These are the activations of a small neural network, seen along a few directions. Each row is one input.
Each table varies a few parts of the input and shows all the possible inputs, shuffled.
Descriptions start from the smaller parts, as in this example, which fits no table here: one of 2 separate values, together with either a single point or one of 9 places along a line or (one of 6 places along a line, together with one of 8 places around a ring).
Shared parts are said once, and a part with two or three values counts as separate values.
In the rows, zero is written as 128.

Other details of the inputs shift rows strongly along three fixed directions, in all tables alike. That doesn't count.

Rows:
R1: [111 123  89 109 114 120 129 127 109 139 114 124 109]
R2: [130 133 155 117 155  76 154 209 170 136 151 104 155]
R3: [122 139 171 160 146 145  95 124 121 135 132 131 155]
R4: [129 160 139  87 137  87 167 221 145 160 154 128 126]
R5: [130 139 140 149 142 125 122 102 127 138 128 132 169]
R6: [113 113 151 156 141 127 105 120 133 113 129 122 158]
R7: [110 120  93 135 100 130 135 114 129 127 154 117 125]
R8: [113 121  86 133 112 138 118 131 129 116 128 111 106]
R9: [121 128  83 132 108 134 131 122 128 129 145 117 119]
R10: [115 122 120 125 125 116 128 117 108 137 121 131 137]
R11: [110 116  96 131 101 129 142 121 110 128 148 130 120]
R12: [103 109  97 125 103 125 126 116 128 125 142 109 119]
R13: [125 128 146 156 140 125 127 120 111 132 128 144 165]
R14: [131 152 171 151 143 143  99 116 122 148 120 139 166]
R15: [107 114 118 141 130 132 106 132 131 117 120 112 130]
R16: [156 138 195 116 149 142 125 126 129 136 126 152 128]
R17: [218 142 188  61 142 138 165 102 194  96 106 138  66]
R18: [136 141 127  95  93 135 153 137 129 138 136 141  76]
R19: [187 124 170 106 132 164 129  64 137  98  86 157  86]
R20: [111 117 123 151 119 130 130 127 114 116 143 137 136]
R21: [136 145 185 120 163  99 148 220 149 142 155 129 135]
R22: [120 130 120 151 119 127 130 112 131 129 139 126 148]
R23: [121 130  86 132 106 129 142 128 111 132 133 133 114]
R24: [129 111 112  95 114 128 141 136 131 120 122 121  86]
R25: [131 128 130 143 154 137 102 123 128 131 115 122 153]
R26: [131 139 146 106 154  74 156 199 164 144 149 104 152]
R27: [112 109 152 152 141 126 113 126 115 115 123 135 151]
R28: [131 115 111  98 114 129 135 131 149 118 128 107  91]
R29: [107 110 120 136 131 131 113 137 113 119 115 125 123]
R30: [121 154 131 126 120 137 113 115 120 150 126 133 144]
R31: [126 133 107 138 134 132 113 125 129 132 113 120 135]
R32: [122 140  79 128 109 128 136 114 124 139 134 121 122]
R33: [129 124 131 139 153 135 109 130 111 132 111 134 147]
R34: [133 128 133 150 146 136 117 120 109 131 126 141 156]
R35: [113 130  91 124 102 122 149 116 108 137 138 131 119]
R36: [131 118 110  98 110 122 146 139 132 122 117 124  85]
R37: [120 117 151 147 142 121 116 118 111 130 115 138 158]
R38: [186 131 165  98 134 160 129  56 134 105  85 158  89]
R39: [129 138 107 133 128 127 134 118 109 139 123 139 136]
R40: [120 124 112 149 125 135 125 132 112 119 134 135 131]
R41: [106 119  96 143  97 131 133 122 132 112 154 118 118]
R42: [134 122 109 101 110 125 139 131 151 120 120 111  90]
R43: [153 139 127 124 126 128 145 129 152 122 134 127 119]
R44: [134 110 146 109 125 121 143 130 133 117 133 129 114]
R45: [128 142 170 147 148 146  95 115 118 147 128 133 164]
R46: [129 130 133 162 143 137 109 123 129 117 132 129 156]
R47: [110 118  89 132 115 136 122 137 111 120 124 124 105]
R48: [128 130 134 131 149 124 105 112 127 137 104 123 152]
Each input here is: one of 2 separate values, together with one of 4 places along a line, together with either a single point or one of 5 places around a ring.
- The inputs of R14 and R45 match in every part but the place on the line of 4. If R42 is changed in the same way as R14 into R45, which row does it become? => R28
- The inputs of R26 and R2 match in every part but the place on the line of 4. If R4 is changed in the same way as R26 into R2, which row does it become? => R18
- Which other rows does R9 become when the place on the line of 4 takes its other values? List them by row number. => R32, R43, R46
- Which other rows does R46 become when the choice among 2 separate values takes its other values? List them by row number. => R40
- List by row number the other rows that have the place on the line of 4 and the choice among 2 separate values in common with R19. => R13, R18, R23, R36, R37
- List by row number the other rows that have the place on the line of 4 and the choice among 2 separate values in common with R10. => R1, R4, R35, R38, R39
